A small network was shown many inputs. Here are its activations along a few directions, one row for each input.
Each table varies a few parts of the input and shows all the possible inputs, shuffled.
A made-up example of a description, with smaller parts first: one of 6 places along a line, together with either a single point or one of 11 places around a ring or (one of 3 separate values, together with one of 8 places around a ring).
Shared parts are said once, and a part with two or three values counts as separate values.
In the rows, 128 means zero.

Other details of the inputs shift rows strongly along two fixed directions, in all tables alike. That doesn't count.

Table:
x1: [199 157 137  98 132 106 100 116  99 102 147 112 107 103]
x2: [120 130 157  58 102 111 126 137 166  54 118 133  65 125]
x3: [103 120 123 205 163 159 142 140 130 199  93 167 143 148]
x4: [ 78 124 135  77  99 102 118 151 185  93 106 145 119 127]
x5: [ 90  84 115 163 125 140 160 137 143 140 113 139 144 147]
x6: [ 51  82 120 147 122 144 153 120 185 170 114 136 108 178]
x7: [175 154 127  86 136 105  97 121  86  98 162  85 132  89]
x8: [105 113 143  76  91 103 139 135 172  44 128 148  86 118]
x9: [107  86 144 138 123 132 148 136 158 114 111 150 109 136]
x10: [ 92 110 137  82 101  94 140 153 172  63 136 129 106 127]
x11: [124 165 140  93 138 113 102 139 108  87 152 120 125  97]
x12: [143 116  94 218 157 170 173 126  98 230 113 109 182 177]
x13: [161 143 129 136 121 136 122 118 113 149 124 135 148 125]
x14: [101 108 124 147 119 149 132 129 149 160  90 157 141 132]
x15: [ 80 138 109 157 137 131 137 145 150 144 103 161 137 145]
x16: [115  99 144 126 115 117 149 139 168 100 115 152 102 142]
x17: [110  88 123 168 129 146 162 127 137 147 113 145 139 141]
x18: [121 133 167  48  92 108  90 134 158  50 117 147  79  93]
x19: [ 86  93 132 116 117 117 147 149 156 101 128 127 126 129]
x20: [ 62 124 113 164 133 137 148 146 176 152  82 186 122 148]
x21: [128 125 125 116 125 142 137 127 111 117 130 106 127 130]
x22: [175 178 138 154 154 130  95  91  66 155 197  97 143 118]
x23: [137 131 140  89 116 137 130 121 120  88 131 116 101 114]
x24: [207 131 133 172 147 138 124  84  58 166 216  75 161 136]
x25: [ 93 134 136  62  87 103 107 140 172  64 111 148 106 117]
x26: [ 67  99  93 141 121 119 143 144 185 143  78 157 124 148]
x27: [180 140 138 105 135 119 100 117 100 108 138 115 108  98]
x28: [100 109 136 139 115 131 132 141 177 151  82 168 121 147]
x29: [116 139 139  61 109 106 129 144 147  70 140 104 100 124]
x30: [132 132 103 237 175 176 151 124  88 235 109 150 180 148]
x31: [125 115 114 182 148 153 136 134 114 210 112 120 188 144]
x32: [ 85 141 146 101 120 110 117 150 176  84 103 177  81 124]
x33: [171 186 139  96 138 120  90 119  64  78 172 109 130  87]
x34: [182 155 121 101 126 111 110 112 103 104 143 116 118 102]
x35: [178 185 128 138 159 120 112 129  68 139 171 103 160 114]
x36: [ 74  82 131 150 130 154 160 143 178 156  74 154 105 160]
x37: [202 169 141  96 123 128  87 108  57 102 169  90 154  91]
x38: [207 173 155 100 121 117  76  78  62 125 206  77 140 104]
x39: [176 135 110 171 154 132 110  86  84 195 173  89 151 135]
x40: [168 118 109 195 144 143 160 122  86 177 147 109 178 153]
x41: [ 91 103  99 143 131 131 132 134 149 146  94 139 133 131]
x42: [128 118 117 158 132 152 162 126 134 163 107 129 132 155]
x43: [136 127 127 127 140 140 140 133 104 142 139  90 143 132]
x44: [138 136 110 117 135 106 122 134 128 132 131 110 138 122]
x45: [144 130 121 107 125 123 114 118 120 109 123 128 113 101]
Description of these inputs: one of 5 places along a line, together with either a single point or (one of 2 separate values, together with one of 4 places along a line).
Q: Changing only the place on the line of 5 turns x40 into x26. The same change can be made to x19. Which row results?
A: x7
Q: Changing only the place on the line of 5 turns x2 into x1. The same change can be made to x23. Which row results?
A: x45
Q: List by row number the other rows that have the place on the line of 5 in common with x22.
A: x3, x11, x15, x20, x30, x32, x33, x35
Q: Which other rows does x1 become when the choice among 2 separate values takes its other values? List them by row number.
A: x27
Q: Which other rows does x29 become when the place on the line of 5 takes its other values? List them by row number.
A: x4, x10, x35, x44
Q: List by row number the other rows that have the place on the line of 5 in common with x38.
A: x4, x13, x14, x18, x25, x28, x31, x37
